These are the activations of a small neural network, seen along a few directions. Each row is one input.
In each table, some parts of the input vary, and every possible input appears once, in random order.
A made-up example of a description, with smaller parts first: one of 8 places around a ring, together with either a single point or one of 11 places along a line or (one of 3 separate values, together with one of 6 places along a line).
Shared parts are said once, and a part with two or three values counts as separate values.
In the rows, 128 means zero.

Other details of the inputs vary at random and push rows far along two fixed directions, the same in every table; ignore that.

Rows:
row 1: [127 160 126 175 101 130  91 155  94 117 150 123]
row 2: [133 104  89 115 138 119 180 110 240 127  29  73]
row 3: [112 129  82 176 146 144 152 168 152  64  97  97]
row 4: [115 125 126 129 122 160 111 155 110 119 150 145]
row 5: [123 122  86 150 165 128 112 145  99  70 107 124]
row 6: [157 117 210   8  89 120  98  81 115 233 200 160]
row 7: [120 137 148 139 138 125 129 166  80 115 172 158]
row 8: [108 129 118 161 148 142 142 161 115  86 149 167]
row 9: [137  95 190  38  94 114 117  93 148 207 144 166]
row 10: [ 99 137 114 172 131 112 128 155 107 137 138 119]
row 11: [122 128 105 171 165 137  86 126  80 102 157 122]
row 12: [114 149 136 152 126 113 113 140  79 149 194 113]
row 13: [134 159 172 146 103 123  94 143  51 142 193 174]
row 14: [119 117 124 170 139 121 135 153 101 123 142 162]
row 15: [124 161 114 166 124 116 136 145 120 110 124 122]
row 16: [136 140  77 185 160 139 112 124 128  57  68 120]
row 17: [158 110 149  69 126 108 188  74 187 151  97 108]
row 18: [152 113  95  92 139 146 191  79 222 126  61  90]
row 19: [113 112  83 180 138 156 148 147 156  99  89 133]
row 20: [149 127 124 109 136 137 184  88 209 102  50 130]
row 21: [125 134 127 141 123 130 112 131 128 134 156 101]
row 22: [145  93 133  62 129 104 107  85 161 166  76 108]
row 23: [158 122 197  27  75 135  98  83 133 209 133 126]
row 24: [ 93 149 148 138 118 113 109 164  56 127 196 131]
Description of these inputs: one of 4 separate values, together with either a single point or one of 5 places around a ring.
Changing only the choice among 4 separate values turns row 21 into row 1. The same change can be made to row 12. Which row results?
> row 15
List by row number the other rows that have the choice among 4 separate values in common with row 22.
> row 2, row 9, row 10, row 14, row 19
Which other rows does row 5 become when the choice among 4 separate values takes its other values? List them by row number.
> row 11, row 16, row 22

Rows:
row 25: [137 114 188  34  88 125 103 103 126 201 152 140]
row 26: [153 108 140  68 122 124 154  81 196 155  73 122]
row 27: [120 128 150 114 115 120 128 127 111 164 169 133]
row 28: [124 148 123 166 130 130 134 138 120 111 135 129]
row 29: [127 136 163 110 111 115 109 137  91 161 187 140]
row 30: [116 111  98 158 149 135 161 139 149 101 112 136]
row 31: [150 120 108 107 141 138 161  97 188 106  59 112]
row 32: [115 123 107 179 147 139 129 158 104  99 147 157]
row 33: [125 137 132 127 132 132  96 137  91 120 147 151]
row 34: [129 147 137 133 129 120 119 137 103 112 136 127]
row 35: [123 112  98 137 144 131 114 127 145 119 105 104]
row 36: [114 130 121 160 119 119  87 146  82 139 156 111]
row 37: [117 142 109 180 136 138 143 156 128  92 128 124]
row 38: [141 136 119 121 128 127 155 108 159 112  86 107]
Changing only one part turns row 26 into row 28. The same change can be made to row 35. Which row results?
> row 36
What is each input in this table made of?
> one of 2 separate values, together with either a single point or one of 6 places along a line
Which other rows does row 30 become when the choice among 2 separate values takes its other values? List them by row number.
> row 27
